Each row below holds a small network's activations on one record, seen along a few directions.
Here are examples, each followed by its value of one field, VELO.
The largest differences between rows may come from other fields.
In the rows, zero is written as 500.
Strong random noise was added to every row along 9 fixed directions; ignore it. To show where, here is one row again and again, with new noise each time:
[651 539 603 390 619 501 615 583 596 214 398 400 305 790 552 577 474 646
 437 444 633 587 434]
[400 377 507 576 418 374 584 447 237 568 752 505 452 451 367 471 495 512
 522 574 476 404 494]
[527 288 437 630 497 592 636 391 361 527 401 431 575 433 567 406 515 557
 417 550 437 532 572]
[486 613 685 541 718 455 438 668 423 450 566 373 306 637 643 406 488 313
 426 360 588 326 254]
[546 455 256 614 410 701 397 297 198 551 449 505 655 350 577 558 516 551
 312 276 343 519 409]
[444 294 402 655 459 495 553 383 221 566 673 437 465 488 440 385 532 641
 502 534 410 403 524]
[456 329 394 584 485 443 670 364 311 424 713 439 474 565 348 416 477 726
 531 652 451 517 592]
[506 473 625 538 582 447 624 551 425 487 528 386 425 528 583 466 460 391
 383 494 558 510 400]
[461 472 404 277 762 493 611 687 496 320 542 652 445 763 322 582 465 619
 768 515 549 508 469]
[603 202 870 589 457 401 594 683 497 650 390 293 117 655 702 395 636 513
 450 452 648 349 492]
[454 400 251 440 710 626 273 602 358 633 662 554 424 713 440 443 592 731
 726 242 408 415 459]

[527 298 520 492 416 464 655 563 419 681 435 407 404 475 600 655 499 471
 414 428 479 528 323]
fena
[567 471 449 520 609 703 669 449 475 313  83 587 757 366 621 519 446 341
 398 560 480 562 511]
fedeg
[393 411 447 539 381 498 621 396 549 733 602 458 527 386 452 317 570 492
 486 681 386 531 574]
gif
[586 639 681 541 212 460 117 421 577 425 488 633 413 517 467 524 640 625
 543 406 611 312 738]
met
[374 536 329 548 655 554 439 424 467 547 704 485 578 544 456 303 483 574
 567 524 404 491 533]
vum
[442 722 362 476 716 508 595 487 348 278 579 483 585 501 472 597 315 350
 407 462 452 539 222]
kugal
[538 650 439 486 419 681 113 355 775 546 416 618 612 505 478 286 663 624
 590 463 484 493 864]
lasi
[616 630 707 418 403 437 318 550 668 607 555 411 383 558 594 572 546 490
 356 297 645 670 570]
fedeg
[437 385 330 474 549 505 511 497 576 676 677 488 536 560 392 361 562 683
 662 577 436 607 655]
gar
[519 497 546 409 539 498 370 581 693 667 526 546 555 517 492 482 545 511
 588 452 563 665 713]
voteb
[448 804 520 510 573 402 319 433 589 386 802 409 441 614 459 448 422 563
 461 440 516 537 475]
vum
[427 653 273 441 597 634 405 452 492 671 576 523 683 399 558 504 459 404
 422 335 359 634 361]
vum
[507 619 683 510 481 395 553 531 614 367 493 459 390 537 481 413 513 405
 495 664 598 387 499]
kugal
[599 343 564 534 174 635 438 391 527 579 212 562 362 468 563 454 721 636
 458 480 466 332 612]
gif
[555 419 412 573 352 614 626 279 561 510 372 394 531 437 552 437 521 650
 330 581 394 638 594]
gif
[490 464 347 386 420 565 362 521 498 651 510 660 582 487 440 604 572 625
 629 358 452 557 568]
muke
[459 429 715 493 424 381 571 582 513 668 566 424 284 513 523 451 560 405
 467 539 546 399 458]
gemu
[529 644 464 572 545 502 429 520 662 474 478 384 538 463 589 447 458 490
 462 483 459 595 425]
gar
[416 623 469 361 822 645 201 684 544 419 383 783 561 613 424 394 569 371
 834 421 530 229 570]
roze
[549 323 486 634 326 568 443 444 415 700 384 477 540 317 577 446 608 503
 467 467 435 451 565]
gemu
[469 360 250 499 526 751 836 324 318 372 105 724 951 167 482 531 424 250
 422 718 361 555 530]
lasi
[510 799 392 627 789 657 243 498 459 287 511 390 518 577 637 300 481 416
 426 346 453 330 268]
gemu
[427 502 487 554 420 444 190 474 385 861 853 488 511 444 512 472 546 516
 465 238 496 547 593]
met
[505 336 577 568 421 516 656 498 272 517 414 470 330 512 567 472 560 408
 406 489 488 277 303]
fena
[509 395 462 516 435 566 583 381 325 347 408 614 541 506 411 507 529 586
 490 574 490 417 591]
roze
[451 412 295 485 627 479 506 633 481 613 543 481 545 493 481 654 410 589
 664 425 396 566 365]
fena
[587 558 574 618 532 518 482 339 574 180 548 313 364 722 547 279 520 737
 392 608 574 429 620]
muke
[374 488 544 590 516 516 269 474 562 864 664 496 654 325 560 239 576 340
 517 493 489 488 727]
muke
[499 783 398 438 510 479 517 301 547 254 675 487 650 461 366 544 363 485
 352 585 506 694 552]
lasi
[522 312 387 577 630 707 446 434 496 519 297 588 691 499 557 332 572 592
 568 518 472 503 788]
voteb
[595 645 560 535 459 530 210 562 620 375 358 558 475 534 546 534 582 549
 571 375 549 390 559]
gar
[393 358 425 486 523 492 794 430 163 513 519 610 659 305 408 593 384 260
 414 603 438 492 379]
roze
[505 700 577 477 641 419 563 557 485 412 639 368 470 569 605 584 345 355
 299 385 577 627 268]
met
[471 520 535 584 676 425 716 583 278 464 508 413 602 344 614 635 303 175
 319 457 490 568 194]
voteb
[485 481 606 452 487 530 584 538 472 259 205 790 621 422 397 531 528 359
 662 691 569 307 632]
fedeg
[683 319 521 420 359 501 545 525 440 507 498 351 129 782 544 632 605 822
 406 289 560 532 401]
kugal

Here are new rows. What is VELO for each?
[495 774 581 477 294 349 196 458 396 409 746 667 503 421 326 662 507 440
 515 392 576 400 511]
voteb
[502 777 707 520 321 383 218 465 496 516 670 507 381 449 490 482 566 337
 391 397 604 343 474]
kugal
[555 463 575 321 541 529 540 632 591 271 243 778 511 609 387 625 548 521
 723 579 615 427 649]
voteb
[540 321 478 446 606 517 614 573 586 689 515 407 523 552 560 498 484 562
 486 465 518 768 595]
voteb
[552 638 588 376 306 316 456 474 407 392 718 540 368 554 350 809 435 591
 420 367 595 602 451]
fedeg
[539 833 596 359 421 463 356 431 751 284 528 597 520 574 426 554 483 532
 475 514 611 596 629]
vum
[521 338 349 496 727 521 843 512 392 297 590 309 332 803 479 431 433 750
 481 579 477 573 330]
gar
[572 635 713 387 348 272 644 596 863 362 386 518 506 429 431 713 397 471
 554 695 626 754 627]
gar
[427 422 405 595 712 516 576 540 292 539 540 459 606 454 586 544 350 419
 474 405 441 533 366]
met
[477 325 436 539 652 483 572 592 407 691 617 416 530 501 544 462 477 484
 518 434 477 620 474]
voteb
[437 510 198 444 773 705 523 443 471 522 522 523 778 497 532 421 425 495
 483 439 393 685 503]
muke
[513 318 417 496 380 428 631 439 331 619 694 437 448 509 418 626 471 660
 439 463 463 663 488]
voteb
